A small network was shown many inputs. Here are its activations along a few directions, one row for each input.
Each table varies a few parts of the input and shows all the possible inputs, shuffled.
A made-up example of a description, with smaller parts first: one of 5 places around a ring, together with either a single point or one of 9 places along a line or (one of 3 separate values, together with one of 6 places along a line).
Shared parts are said once, and a part with two or three values counts as separate values.
In the rows, 128 means zero.

Other details of the inputs shift rows strongly along two fixed directions, in all tables alike. That doesn't count.

Table:
x1: [ 87  78 113  86 104  68 218  89 169 172 133 102 137 146 119 112]
x2: [178 170 125 156 159 158  35 152 117 110 117 156 168 142 133 160]
x3: [ 55 119 105  88 118  86 186  80 125 148 116 112  95 114 112 114]
x4: [220 114 131 158 142 177  69 169 127 121 122 170 152 143 102 124]
x5: [ 99  59 126  92 113  67 212  90 193 180 152 118 152 144 132 100]
x6: [ 61 102 113  89 122  80 191  82 134 156 109  97 116 124 126 106]
x7: [227 106 148 135 109 152  62 183 144 141 132 156 164 142 128 144]
x8: [121 138 113 127 128 129 141 130 125 125 135 115 124 124 136 121]
x9: [ 63 184 135 124 149 140  99 118  71  86  88 105  80  97 132 128]
x10: [223 104 134 176 109 145 132 159 195 136 189 132 189 153 164 132]
x11: [ 99 144 121 124 120 116 143 101 120 118 117 108 107 111 125 129]
x12: [144  68 116 131 106  94 178 106 199 166 164 120 166 149 145 119]
x13: [127 117 135 133 119 115 151 113 149 147 144 113 138 130 143 120]
x14: [100 166 139  82 136 145  78 128  39 116  52 130  75 105  88 125]
x15: [210 123 126 177 121 157 113 165 171 117 171 124 180 145 164 135]
x16: [ 84 164 125  95 161 135  84 108  13  98  56 139  60 104  62 112]
x17: [ 44 199 146 119 142 142 105 112  50  86  89 123  62  88 123 132]
x18: [177 177 146 138 166 154  44 149  85 103 111 150 116 119 142 181]
x19: [148 158 140 172 131 167  82 152 126  86 146 144 132 121 151 149]
x20: [157 164 143 176 127 166  83 156 122 104 143 114 131 134 152 149]
x21: [161  55 117 131 114 105 184 138 212 159 177 142 192 162 155 114]
x22: [ 91  76 117  90 112  82 215  98 168 175 149 126 140 130 121 106]
x23: [155 149 144 168 127 165  93 167 134  98 153 140 143 140 152 149]
x24: [195 119 134 175 119 164 116 178 172 123 183 140 174 150 153 147]
x25: [ 72 165 121 118 140 138 131 124  82 105 104 116  94  97 124 128]
x26: [ 84  82 119  99 120  81 184  87 172 155 136 117 133 132 127 112]
x27: [190  34 112 123 132  82 164 137 164 176 141 169 169 168  87 104]
x28: [ 65 121 115  85 118  84 194  87 123 157 121 110 100 117 115 106]
x29: [148 160 149 167 135 165  81 159 127  95 142 122 130 132 150 146]
x30: [ 99 164 127 139 131 147 114 126 100 100 122 129 100 100 127 141]
x31: [185 150 142 140 138 188  52 162  94 111  93 155 118 126 103 131]
x32: [ 25 168 117  84 128 102 161  93  71 126  88  98  59 107 103 121]
Description of these inputs: either one of 2 separate values or one of 6 places along a line or (one of 4 separate values, together with one of 6 places around a ring).
Question: Which other rows does x9 become when the choice among 4 separate values takes its other values? List them by row number.
Answer: x5, x26, x29
Question: Start at x27 and move only the place on the line of 6, one step at a time. The first step leads to x16. Which rows follow, in order?
Answer: x4, x31, x14, x7
Question: Which other rows does x23 become when the place on the ring of 6 takes its other values? List them by row number.
Answer: x1, x20, x24, x29, x32

Table:
x33: [ 49 140 117  90 149  91 139  77  72 122  79 135  74 107  86 120]
x34: [177  84 115 135 134 103 133 119 167 157 145 150 164 150 123 130]
x35: [179 144 142 190 127 169 116 173 161 100 195 137 150 129 170 154]
x36: [161 165 130 161 159 167  67 160  87  84 123 149 125 125 131 139]
x37: [ 48 141 132  85 127 117 157  92  70 123  80 116  56  91  92 104]
x38: [ 57 145 122  88 130 111 157  90  64 120  80 114  60  94  87  98]
x39: [ 51 151 106  79 129 105 149  93  69 134  70 114  76 101  87 117]
x40: [179 173 143 153 128 176  67 152  92  99 115 121 111 113 133 142]
x41: [ 80 160 124  91 142 115 122 104  86 133  81 119  96 114 103 132]
x42: [148 128 133 145 111 124 145 142 173 136 176 118 148 140 174 148]
x43: [219 126 131 168 122 165  99 159 136 123 148 135 152 133 138 126]
x44: [134 151 128 144 133 138 105 137  89 114 107 117 110 126 112 122]
x45: [119 151 136 124 119 152 101 148 105 113 111 135 116 115 124 136]
x46: [119 142 144 127 137 131  91 125 106 114 109 145 119 118 123 145]
x47: [203 134 123 164 140 159  90 160 143 129 149 149 166 146 136 138]
x48: [148 200 134 184 137 170  84 152  92  85 151 116 114 111 159 159]
x49: [ 85 106 129 111 122 112 161 118 117 136 113 122 103 130 101 107]
x50: [141 194 130 189 141 179  70 141 102  76 133 107 127 113 156 140]
x51: [ 79 173 123 116 151 139 109 115  64 105  91 135  85 110  99 122]
x52: [ 15 163 113 111 138 107 161  76  85 103  93  96  77  93 114 104]
x53: [110  79 108 111 107  83 197  87 199 166 148  97 167 153 148 113]
x54: [125  69 121  83 115  85 178 108 182 187 141 134 164 153 124 114]
x55: [128 185 141 190 141 188  77 153 116  68 141 120 118 107 159 139]
x56: [ 84 152 124  89 151 105 119 105  81 125  80 117  97 114 110 135]
x57: [164 101 136 127 128 115 108 128 162 145 143 146 156 141 134 138]
x58: [138  63 118 101 108  80 185 113 173 179 133 112 154 160 113 110]
x59: [192 124 151 170 116 163  90 178 146 116 152 137 158 149 143 133]
x60: [136  57 131  93  97  95 193 111 178 178 141 130 147 138 124 100]
x61: [ 71 166 141 101 150 128 101 121  65 104  78 129  90 102 119 137]
x62: [141  60 127  87  99  92 186 107 178 183 141 122 145 141 127 102]
x63: [ 94 111 119 113 125 105 161 114 109 133 113 121 107 133  95 101]
x64: [197 124 141 150 139 152  79 167 148 122 150 145 168 143 154 147]
x65: [135 101 130 148 111 123 156 129 197 136 162 117 170 140 167 122]
x66: [156 174 139 146 124 179  58 167 102 101 119 133 119 116 137 148]
x67: [ 80 148 122 108 119  99 168  98 123 135 133  98 108 124 142 143]
x68: [117 155 143 124 134 147  98 139 104 118 112 140 124 121 125 137]
x69: [110 163 127 154 131 136 137 132 111 101 158 121 112 112 142 137]
x70: [101 172 137 147 128 148 101 123 125  98 123 100 116 115 161 136]
x71: [173 103 126 131 134 112 114 123 160 146 136 143 155 145 127 144]
x72: [164  85 135 128 109 117 140 144 170 157 150 123 159 157 133 118]
x73: [138  68 106  87 105  89 185 114 180 181 133 125 158 150 115 120]
x74: [139  62 103  95 137  75 182 108 168 179 135 135 163 152 119 110]
x75: [ 87 109 117  98 119 120 161 120 124 137 113 134 109 122 103 117]
x76: [122  52 116  95 131  87 189 114 175 167 144 145 158 152 121 111]
x77: [190 127 138 167 135 174  91 170 149 115 159 159 162 146 138 139]
x78: [160  74 129 135 130 116 139 126 172 146 154 159 160 150 125 131]
x79: [199 126 120 168 124 170  96 175 144 110 157 153 159 140 130 132]
x80: [103 166 142 143 122 134 132 138 125 107 146 119 111 111 160 149]
Question: The inputs of x56 and x74 match in every part but one. If x73 is changed in the same way as x56 into x74, which row does it become?
Answer: x39
Question: The inputs of x35 and x48 match in every part but one. If x55 is changed in the same way as x35 into x48, which row does it become?
Answer: x50
Question: Describe the family of inputs behind these rows.
Answer: one of 6 places around a ring, together with either one of 2 separate values or one of 6 places along a line
Question: Start at x33 and move only the place on the line of 6, one step at a time. The first step leads to x36. Which rows follow, in order?
Answer: x51, x79, x63, x38
Question: Which other rows does x80 become when the choice among 2 separate values takes its other values? List them by row number.
Answer: x65
Question: Which other rows agree with x70 in the place on the ring of 6? List them by row number.
Answer: x42, x54, x57, x62, x64, x66, x72

Table:
x81: [173  53 122  87 111  93 156 119 174 187 124 147 164 156 102 113]
x82: [140  66 119 106 133  83 168 114 186 173 154 149 169 158 130 132]
x83: [107 184 134 131 131 144  91 123  92 107 105 103 100 106 143 142]
x84: [ 96 177 140 145 127 161 115 137  87  92 127 123  90  99 134 131]
x85: [135  60 114 107 131  92 163 112 190 164 143 148 179 157 127 116]
x86: [ 99 174 124 152 133 156 114 136  85  90 119 121  92 106 119 128]
x87: [196 123 131 182 142 157  95 160 150 110 159 148 166 142 143 133]
x88: [201 140 131 165 131 151  97 156 159 123 163 130 170 146 164 156]
x89: [194 140 149 175 108 169  89 171 164 116 162 118 165 144 169 142]
x90: [108 167 122 154 143 149 110 124  79  88 117 122  93 111 114 120]
x91: [ 71  94 117  56 121  90 179 100  85 161  74 127  82 118  66  89]
x92: [ 38 112 126  77 110  88 197  86 125 147 108 100  89 110 120 110]
x93: [106 174 134 127 144 131  90 126  86 105 109 129 105 112 133 154]
Question: Describe the family of inputs behind these rows.
Answer: either one of 2 separate values or one of 11 places around a ring

Table:
x94: [140 103 131 137 122 119 144 132 162 139 149 127 147 145 138 127]
x95: [ 68 141 128 103 134 108 137 105 112 121 109 119 109 116 131 131]
x96: [182 117 136 159 114 142 117 151 166 131 159 124 163 151 149 137]
x97: [ 77 130 118 113 134 116 161 105 108 120 114 120 101 112 115 112]
x98: [105 119 128 108 116 103 149 104 144 146 124 111 131 130 135 126]
x99: [ 95 108 115 113 123 107 180 115 127 141 137 132 115 126 107 112]
x100: [195  93 133 141 128 155 100 165 148 137 142 171 164 149 113 126]
x101: [145 117 128 112 118 116 138 128 160 155 141 121 150 135 149 143]
x102: [ 95 138 113 112 126 122 153 107 110 130 111 106 105 116 117 112]
x103: [139 196 143 173 140 182  69 159  62  71 123 129  84 102 127 139]
x104: [ 87 144 138 106 133 112 129 108 112 129 112 121 102 112 135 142]
x105: [116 110 120 114 111 105 175 113 128 146 132 116 114 127 113 110]
x106: [127  99 122 134 125 116 155 126 160 134 145 127 151 136 138 117]
x107: [121 193 138 161 142 173  81 157  59  73 118 130  85 101 124 140]
x108: [ 66 135 120 114 133 113 154 102 114 124 112 122 107 113 117 114]
x109: [ 93 177 144 113 130 130 103 113  88 116  98 112  91 102 136 150]
x110: [108 108 120 123 126 114 165 108 135 133 133 121 118 125 120 107]
x111: [193 119 140 170 125 151  97 158 173 121 170 137 172 147 165 143]
x112: [ 95 104 127  81 132 110 137 117  98 141  86 145 105 124  88 112]
x113: [155 106 127 145 114 125 143 127 165 140 148 118 156 139 141 118]
x114: [189 120 125 164 118 151 115 155 168 129 158 122 171 144 153 129]
x115: [111 198 142 162 146 174  66 152  78  76 116 132  99 111 133 151]
x116: [163 184 144 135 140 185  38 167  58  95  82 138  99 110 107 138]
x117: [ 57 143 125 100 133 106 145  98 114 128 111 124 106 115 124 127]
x118: [143 105 118 145 128 135 154 131 158 129 159 141 148 136 130 115]
x119: [153 106 115 128 110 121 162 136 147 147 149 120 140 138 126 116]
x120: [118  84 129  87 124 106 145 116 121 155 101 143 116 132  91 106]
x121: [ 86 109 124 106 126  99 165 113 139 140 124 121 125 133 124 124]
x122: [119 115 120 123 118 117 161 108 135 136 130 114 121 127 121 110]
x123: [103 116 120 105 116 105 159 113 142 150 121 107 129 136 127 123]
x124: [222 118 123 158 165 129  74 148 144 137 145 158 187 165 137 149]
x125: [ 82 145 135 100 135 110 134 112 110 126 111 125 107 111 136 144]
x126: [181 122 129 149 117 144 108 151 171 135 159 124 172 147 161 141]
x127: [159  96 101 120 147  94 122 105 150 150 122 149 157 146 111 141]
x128: [101 108 123 123 125 107 158 108 141 137 129 117 126 126 127 111]
x129: [228  97 142 147 116 158  89 171 154 140 141 154 166 151 122 126]
x130: [121 213 150 156 149 177  50 152  75  77 117 139  98  99 147 168]
Question: Describe the family of inputs behind these rows.
Answer: either one of 2 separate values or (one of 5 places along a line, together with either a single point or one of 6 places along a line)
Question: Which other rows does x130 become when the place on the line of 5 takes its other values? List them by row number.
Answer: x101, x104, x109, x125
Question: Which other rows does x104 become when the place on the line of 6 takes its other values? List them by row number.
Answer: x94, x103, x110, x111, x128
